A small network was trained on made-up records. Each row is its average activation on records with the value named, seen along a few directions.
Related values have similar rows: they may be neighbours, one step apart, or belong to one group.
In the rows, zero is written as 500.
Random noise pushes rows far along 19 fixed directions. That doesn't count. These rows show it; they differ only by the noise:
[571 457 597 372 445 432 446 203 473 659 397 755 571 570 340 443 481 803
 506 436 343 534 627 365 202 361 402 632 311]
[591 452 471 445 502 566 387 422 446 618 391 682 387 430 604 474 567 372
 450 606 374 481 419 433 584 523 469 566 454]
[457 413 363 444 649 588 565 484 458 454 590 517 473 590 479 370 541 513
 708 459 674 608 500 603 440 355 573 526 534]
[405 426 348 540 593 540 564 535 394 436 514 408 439 414 577 366 355 458
 575 589 600 499 487 520 563 636 555 561 443]
[515 422 381 537 624 305 638 489 685 619 677 463 397 286 619 483 491 448
 359 614 480 510 450 591 561 497 469 663 622]
[347 413 282 557 527 432 413 457 670 597 572 209 429 608 602 355 470 572
 336 625 620 512 312 604 537 528 564 541 377]
[439 541 567 557 593 734 400 526 555 445 606 469 499 297 378 506 535 210
 646 435 700 608 549 362 472 864 629 360 578]
[450 392 352 630 565 491 547 663 729 621 520 574 511 407 582 431 540 540
 415 315 571 532 334 335 524 567 461 513 506]
[309 472 500 585 571 537 477 541 481 409 504 533 374 512 557 330 364 429
 559 602 664 497 632 492 392 726 562 621 572]
[641 648 737 554 450 727 391 673 455 442 352 409 410 431 472 551 546 382
 507 782 513 369 452 364 612 639 496 447 389]
[514 346 500 563 498 338 523 416 367 591 610 518 458 660 535 394 609 650
 508 405 591 629 608 395 531 469 385 444 493]
[469 341 477 476 621 429 671 452 580 457 718 210 552 312 391 483 498 464
 658 650 609 472 421 602 653 526 636 445 544]
[494 495 286 591 564 332 434 479 631 591 546 478 502 640 511 495 382 504
 392 434 450 664 455 475 423 497 568 526 464]
[438 475 846 303 341 602 440 435 483 701 425 616 623 497 466 503 547 560
 479 588 624 579 544 468 599 531 607 431 428]
[592 415 468 364 570 521 525 492 656 687 460 688 597 531 432 494 777 673
 541 578 408 434 375 457 420 365 426 611 611]
[513 503 182 396 593 323 408 291 532 398 477 422 281 349 404 538 340 305
 555 561 491 370 274 554 456 637 500 616 191]
[469 486 447 412 466 429 520 404 226 441 409 456 524 471 618 630 442 401
 698 533 427 532 500 530 600 557 606 356 431]
[695 543 553 565 525 259 633 631 491 429 669 468 440 614 468 593 487 413
 388 512 485 535 547 619 686 346 402 459 599]
[429 411 439 421 487 612 449 469 493 505 489 462 532 612 383 451 492 353
 605 459 478 590 385 341 628 268 557 485 609]
[453 574 432 437 520 647 507 577 358 556 554 460 494 537 552 487 538 398
 526 514 615 733 599 413 592 438 479 569 653]
[368 591 446 449 365 379 629 361 262 350 544 158 609 583 499 612 442 760
 554 441 452 538 733 536 413 368 362 530 437]


Values of F:
f8: [544 314 307 447 690 749 493 427 393 528 487 552 557 330 452 351 589 412
 749 684 430 548 481 441 609 617 648 598 578]
f4: [558 765 566 520 446 643 459 751 489 526 338 408 436 444 689 627 547 425
 427 665 522 479 413 498 566 460 548 473 489]
f15: [779 416 447 499 592 415 458 597 576 571 553 540 560 534 341 616 672 481
 544 649 452 538 453 504 699 582 632 501 513]
f10: [519 489 417 610 408 424 404 419 351 466 498 372 404 583 604 507 379 416
 371 428 374 504 475 496 601 467 435 389 417]
f6: [479 352 584 582 402 302 493 516 463 624 440 567 632 565 528 632 713 699
 561 533 367 558 690 215 540 716 463 522 643]
f13: [466 443 492 518 398 563 484 508 284 544 397 532 582 619 576 340 414 654
 402 478 485 573 586 469 644 531 471 502 363]
f3: [615 412 687 445 403 514 533 555 512 443 662 397 681 497 262 631 661 547
 523 397 655 508 548 578 782 625 542 303 432]
f12: [569 359 524 471 530 582 494 566 608 468 477 597 508 515 429 470 567 488
 544 575 513 388 404 610 629 492 574 544 484]
f5: [469 409 392 410 546 431 498 434 322 575 419 421 590 541 394 370 464 494
 632 597 443 373 217 330 574 509 520 345 537]
f14: [533 334 505 608 476 514 593 645 466 547 521 481 523 550 470 253 378 690
 306 508 546 408 453 427 699 431 399 590 442]
f9: [296 474 431 421 396 537 366 429 500 420 319 486 462 642 554 460 514 537
 532 666 403 365 531 539 470 520 512 707 546]
f1: [565 692 569 478 410 705 447 619 465 536 394 605 618 449 660 690 553 508
 445 430 457 680 669 587 506 506 647 513 490]
f11: [350 345 544 543 507 371 614 528 673 531 598 570 590 553 500 334 350 571
 361 389 573 444 448 663 536 487 532 465 585]
f2: [594 528 491 564 533 650 348 486 506 524 354 575 354 512 462 413 573 536
 597 522 473 486 449 244 327 378 486 585 396]
f16: [641 608 496 516 449 503 295 432 400 454 477 471 571 621 425 687 405 347
 440 593 332 665 685 571 574 725 668 456 416]
f7: [701 588 417 416 546 647 273 177 479 608 612 465 395 373 424 563 585 278
 421 401 455 613 398 601 425 485 530 356 323]
F is arranged as a line.
- Name the neighbours of f4, in listed order. => f5, f2
- Name the neighbours of f3, in listed order. => f10, f7
- Name the neighbours of f6, in listed order. => f11, f16
- Name the neighbours of f13, in listed order. => f8
- What is the length, in steps, of the shortest route from f9 to f14? => 8
